A small network was shown many inputs. Here are its activations along a few directions, one row for each input.
In each table, some parts of the input vary, and every possible input appears once, in random order.
Descriptions start from the smaller parts, as in this example, which fits no table here: one of 5 places around a ring, together with either a single point or one of 11 places around a ring or (one of 3 separate values, together with one of 4 places along a line).
Shared parts are said once, and a part with two or three values counts as separate values.

Other details of the inputs vary at random and push rows far along two fixed directions, the same in every table; ignore that.
These rows show it; all are for the same input, with only those details redrawn:
-15.5; -15.5; -23.9; -3.9; 41.6; 12.9; 14.3; 14.7; -78.2; -12.4; -51.4; 62.2
-2.0; -6.8; -0.6; 4.0; -2.0; -7.0; 5.9; 1.8; 0.4; 3.8; -3.4; -12.3
-3.1; 39.1; 23.5; -4.5; 25.3; -9.4; -2.0; -27.8; 3.8; 9.1; 8.2; 14.6

Table:
r1: -5.2; -0.3; -6.1; 7.7; -4.2; -4.1; 9.6; 4.3; -2.0; -3.1; 4.5; -12.8
r2: -2.0; -6.8; -0.6; 4.0; -2.0; -7.0; 5.9; 1.8; 0.4; 3.8; -3.4; -12.3
r3: 10.0; -9.5; -5.5; 7.4; 2.5; -4.4; 9.0; 6.1; 17.9; -8.5; -3.3; -0.2
r4: 6.6; -3.1; -11.6; 10.8; 0.2; -1.4; 12.7; 8.4; 15.7; -15.5; 4.8; -0.4
r5: 6.5; -13.1; -2.8; -12.9; -3.8; 7.8; -13.2; 4.6; 4.5; 5.9; 1.8; -7.0
r6: 1.4; -6.6; -9.1; 4.2; -18.7; 10.8; -5.3; -2.2; 3.8; -6.3; 9.3; 2.2
r7: -6.4; -0.8; -1.2; 0.0; -6.3; -0.3; -7.6; 14.6; -0.1; -5.4; 5.2; -9.9
r8: 1.9; -5.4; 2.9; 4.7; -10.2; 3.0; 2.0; 1.8; 3.1; 1.1; -6.8; -7.7
r9: -5.7; 49.1; 33.1; -14.2; 29.0; -5.4; -20.5; -24.7; 7.8; 8.4; 12.1; 23.2
r10: 7.0; -5.4; -6.6; -6.6; -18.6; 10.7; -7.8; 7.6; 3.1; -2.3; 11.4; 3.1
r11: 6.1; -6.6; -8.5; -9.0; -5.9; 8.6; -11.5; 7.1; 1.3; -0.5; 8.8; -7.6
r12: -0.7; 0.7; -1.3; 9.1; -12.0; 6.6; 6.1; 4.9; 0.5; -4.7; 1.0; -8.1
r13: 4.3; -13.0; -2.7; -0.5; -16.9; 7.7; -8.3; -4.7; 5.7; -0.8; 1.5; 2.3
r14: 6.6; 37.8; 23.8; -20.7; 12.3; 6.1; -18.5; -27.5; 10.2; 8.9; 16.6; 31.9
Q: Changing only one part turns r3 into r4. The same change can be made to r13. Which row results?
A: r6
Q: Describe the family of inputs behind these rows.
A: one of 2 separate values, together with either a single point or one of 6 places around a ring
Q: Change only the choice among 2 separate values in r5. List by row number the other rows that result.
A: r11

Table:
r15: 1.3; -16.1; -5.4; 9.3; -1.7; -11.3; 14.1; 4.9; 6.7; 1.6; -6.5; -18.2
r16: -3.0; -10.3; -2.4; -1.5; -13.7; 0.7; -3.4; 12.6; -4.1; 3.8; 0.9; -20.2
r17: -1.3; -7.0; -7.1; 8.9; -8.9; -2.4; 10.0; 13.6; 3.4; -4.8; 1.0; -17.4
r18: -0.6; -18.7; -1.8; -1.8; -6.9; -8.3; 1.5; 4.1; -0.6; 11.2; -6.5; -20.7
r19: -2.2; 57.0; 22.5; -0.4; 21.7; -3.0; -4.7; -31.4; 13.2; -1.4; 25.5; 19.7
r20: -3.6; -12.6; -2.9; 10.8; -3.1; -10.2; 11.2; 9.2; 5.5; -1.0; -7.0; -19.8
r21: 1.1; 53.7; 25.2; -0.8; 18.0; -3.1; -3.7; -35.2; 17.8; -0.5; 22.8; 25.5
r22: 11.3; -16.8; -11.1; 0.3; -4.8; 0.2; -0.3; 15.5; 17.5; -8.3; 2.3; -5.8
r23: -3.5; -10.6; -7.2; 0.5; -18.5; 5.8; -6.5; 9.5; -3.3; -0.6; 7.0; -15.5
r24: -0.9; 48.7; 29.1; -10.7; 11.5; 1.6; -16.7; -34.7; 10.7; 9.2; 22.5; 22.4
r25: -8.3; -16.9; -27.4; -23.5; 49.7; 28.0; -5.0; 19.9; -81.1; -16.8; -50.7; 86.7
r26: 9.0; -15.8; -8.5; 9.5; -15.0; 2.5; 9.1; 2.2; 11.5; -5.4; -2.1; -6.2
r27: -5.2; -15.1; 1.2; 0.9; -8.1; -7.8; -2.2; 8.7; -2.1; 7.9; -7.1; -22.4
r28: 6.0; -19.3; -4.3; -1.6; -20.2; 7.4; -3.5; 1.1; 5.0; 4.9; -2.1; -8.3
Q: Changing only one part turns r25 into r22. The same change can be made to r28. Which row results?
A: r26
Q: Describe the family of inputs behind these rows.
A: one of 2 separate values, together with either a single point or one of 6 places along a line
Q: Change only the choice among 2 separate values in r27. List by row number the other rows that result.
A: r20
